These are the activations of a small neural network, seen along a few directions. Each row is one input.
In each table, some parts of the input vary, and every possible input appears once, in random order.
A made-up example of a description, with smaller parts first: one of 6 places along a line, together with either a single point or one of 9 places around a ring or (one of 3 separate values, together with one of 8 places around a ring).
Shared parts are said once, and a part with two or three values counts as separate values.
(in the rows, 128 means zero)

Rows:
row 1: [168 232  61  98 156 137  94  52 162  89 105 141 150 174 203]
row 2: [128 103 144 148 123  99 112 140 126 176 207  73 144  72 141]
row 3: [117 119 122  95 142  62 160 147 165 170 221  68 149  64 128]
row 4: [178  67 153 200 118 141 141 142  71 112 101 182 103 154 157]
row 5: [ 74 108 167 131 111 128  99 187  84 123  67 122 131 131  70]
row 6: [130 103 134 165 133  80 103 141  66 148 207  83 126 125 133]
row 7: [120  79 112 100 105 124 215 145 185 102 169 134 126  55 106]
row 8: [121 117 175 157 109 133  84 150  46 158  30 167 129 153  92]
row 9: [130  63 137 177 108 136 158 168 104  82 144 143 106 130 127]
row 10: [ 60 124 152  53 108 112 151 161 168 137  95 118 148  56  55]
row 11: [ 72 111 171 114  88 144 108 155 131 149  76 121 137  64  67]
row 12: [127  63 140 155  93 157 168 152 154 111 149 138 119  69 129]
row 13: [148 244  74  86 193 153 144  75 177  94 149 148 122 212 138]
row 14: [165 203  81  81 141 173  86  72 168 108  89 140  91 239 173]
row 15: [179 107 157 185 145  88  89 125  35 179 160 112 131 155 169]
row 16: [128 204  67 103 173 182 135  36 207 110  80 158 135 195 160]
Question: What is each input in this table made of?
Answer: either one of 4 separate values or (one of 3 separate values, together with one of 4 places along a line)

Rows:
row 17: [144 168 114 133 148 144 100  97 121 129 108 138 123 184 148]
row 18: [125  21 194 198  86 100 124 196  39 155 140 123 120  78 101]
row 19: [118  32 198 192  90  92 110 198  32 166 139 112 126  78  97]
row 20: [154 156 111 136 143 153 115  96 129 119 107 149 115 184 154]
row 21: [134 163 106 112 139 133 113 108 142 117 132 123 126 155 142]
row 22: [113 129 114 107 135 122 165 134 162 113 161 121 131 107 112]
row 23: [148 145 101 116 141 124 145 100 164 126 163 121 134 120 160]
row 24: [ 81 115 138  84 110 121 154 152 177 138 132 105 144  57  88]
row 25: [153 150 126 151 135 156 100 108  94 110  61 171 117 195 147]
row 26: [141 152 103 118 135 142 127 106 149 106 132 133 120 154 147]
row 27: [ 88 105 134  90 106 130 168 152 184 128 132 116 138  55  93]
row 28: [106 140 118 102 139 112 151 135 155 124 161 110 136 108 107]
row 29: [142 156 104 110 145 115 132 101 157 138 163 110 140 121 155]
row 30: [146 161 130 145 139 147  87 109  87 122  61 160 122 195 142]
Question: The inputs of row 30 and row 25 match in every part but one. If row 17 is changed in the same way as row 30 into row 25, which row does it become?
Answer: row 20
Question: What is each input in this table made of?
Answer: one of 2 separate values, together with either a single point or one of 6 places along a line
Question: Change only the choice among 2 separate values in row 26. List by row number the other rows that result.
Answer: row 21

Rows:
row 31: [119 208  94  76 152 149 117  88 179 117  88 134 141 159 137]
row 32: [146  83 147 172 122 109 139 153  81 130 153 133 123 119 132]
row 33: [108  93 157 137 108 136 144 163 109 118  86 152 125 109  92]
row 34: [161 198  87 109 164 123 111  78 151 129 156 117 136 169 176]
row 35: [170 156 102 144 151 141 121  87 132 126 143 138 121 174 175]
row 36: [163 124 116 159 128 134 114 111 107 117 140 136 116 159 165]
row 37: [129 163 109 109 139 164 126  93 161 113  76 156 124 165 136]
row 38: [126  61 169 170 105  87 113 160  75 173 165  98 138  71 125]
row 39: [124 133 125 125 115 160 119 121 136 104  74 154 118 149 126]
row 40: [135 127 131 143 141 105 119 139  91 132 170 112 119 153 124]
row 41: [ 93 109 108  77 120 109 200 146 220 122 214  87 142  30 105]
row 42: [ 91  69 178 133  91 113 119 172 103 162  99 115 139  63  88]
row 43: [ 97 139 140 111 126 134 123 152 120 121 102 131 122 143  84]
Question: What is each input in this table made of?
Answer: either a single point or (one of 2 separate values, together with one of 6 places along a line)
Question: Change only the place on the line of 6 in row 39. List by row number the other rows that result.
Answer: row 31, row 33, row 37, row 42, row 43

Rows:
row 44: [ 96 167 117  79  99 195 109 122 175  77  16 167 113 156 104]
row 45: [160 177 108 127 153 114 109 107  98 114 116 149 118 196 145]
row 46: [161  98 127 141  98 126 116 121 128 133 135 128 124 106 170]
row 47: [133 145 118 160 136 128  89 119  91 108 125 122 128 170 145]
row 48: [140 162  99  95 160 130 165 104 172 113 164 131 116 163 133]
row 49: [131 121 159 162 134 132 111 152  77 141 129 132 119 149 113]
row 50: [105 136 157 121 135 121 126 143 132 163 128 113 148  90 103]
row 51: [134  76 144 152 107 120 154 148 111 118  98 153 132  95 127]
row 52: [142 167  91  88 153 117 159 111 164  94 159 133 122 153 142]
row 53: [104 160 112 117 139 119 105 113 142 132 124 103 157 109 139]
row 54: [ 95 160 124  86 108 208 114 117 183  98  21 164 107 166  95]
row 55: [173 154  99 122 146 132 144  87 137 110 117 161 132 150 171]
row 56: [156 171 114 133 161 127 114 102 105 134 122 150 113 204 137]
row 57: [112 132 105 131 143 142 146 115 166 109 175 108 122 132 129]
row 58: [ 92 109 152 108 117  97 131 154 118 142 101 124 151  81  92]
row 59: [135 127 153 155 125 119 107 157  69 120 123 130 126 142 120]
row 60: [118  95 156 150 114 109 120 163  61 120 100 138 121 141 102]
row 61: [115 115 135 128 128 132 163 154 146 123 174 120 121 103 101]
row 62: [107 142 148 113 127 108 120 149 124 143 123 115 154  80 111]
row 63: [102 155 121 125 146 131 111 107 151 152 129 101 151 119 130]
row 64: [143 126 108 160 126 141 125 102 135 107 125 138 139 124 173]
row 65: [150 116 137 139 109 114  79 137  82 134 135 111 114 151 142]
row 66: [114  89 161 156 124 122 124 159  68 141 105 140 113 148  96]
row 67: [129 139 125 167 145 141  93 114  98 128 131 123 122 178 137]
row 68: [146 110 143 145 118 127  83 132  89 154 141 113 107 159 135]
row 69: [148 107 142 156 117 132 142 141 117 118 122 146 137  95 147]
row 70: [170 149 107 129 153 144 149  81 145 130 122 160 127 159 161]
row 71: [122 134 132  99 109 104  97 128 133 158 134  93 139  91 135]
row 72: [118 121 127 121 120 119 157 160 138 102 169 121 128  94 108]
row 73: [132 185 111  90 164 120 133  97 156 157 119 124 146 150 132]
row 74: [115 138  96 123 135 130 140 122 158  89 170 109 129 122 138]
row 75: [133 111 113 106 105 114 131 138 149 116 179 100 113 103 132]
row 76: [103  89 129 116 109 108 169 166 131 103 147 129 126  95  88]
row 77: [134 190 102  82 157 109 127 104 148 137 115 126 152 141 142]
row 78: [141 120 116 167 134 154 130  96 143 127 130 138 133 132 164]
row 79: [130  70 150 159 117 133 159 142 118 139 103 153 125 103 120]
row 80: [ 89 104 160 115 125 110 137 148 126 163 106 122 145  90  83]
row 81: [119 129 140 106 116 116 103 122 141 178 139  91 133 100 127]
row 82: [130 106 121 113 113 126 137 132 156 136 185  99 106 113 124]
row 83: [157  93 134 147 106 139 121 115 135 153 140 128 117 114 162]
row 84: [145 101 148 163 126 144 147 136 124 139 127 145 130 104 139]
row 85: [100  83 136 123 117 122 175 160 139 124 152 128 119 103  81]
Question: What is each input in this table made of?
Answer: one of 2 separate values, together with either a single point or (one of 4 separate values, together with one of 5 places along a line)
Question: The inputs of row 60 and row 66 match in every part but the choice among 2 separate values. If row 72 is changed in the same way as row 60 into row 66, which row does it become?
Answer: row 61
Question: The inputs of row 46 and row 83 match in every part but the choice among 2 separate values. If row 71 is changed in the same way as row 46 into row 83, which row does it become?
Answer: row 81
Question: Change only the place on the line of 5 in row 62. List by row number the other rows that result.
Answer: row 53, row 58, row 71, row 77
Question: Change only the choice among 4 separate values in row 79. List by row number the other rows that result.
Answer: row 66, row 80, row 85
Question: Change only the place on the line of 5 in row 66. List by row number the other rows that result.
Answer: row 49, row 56, row 67, row 68
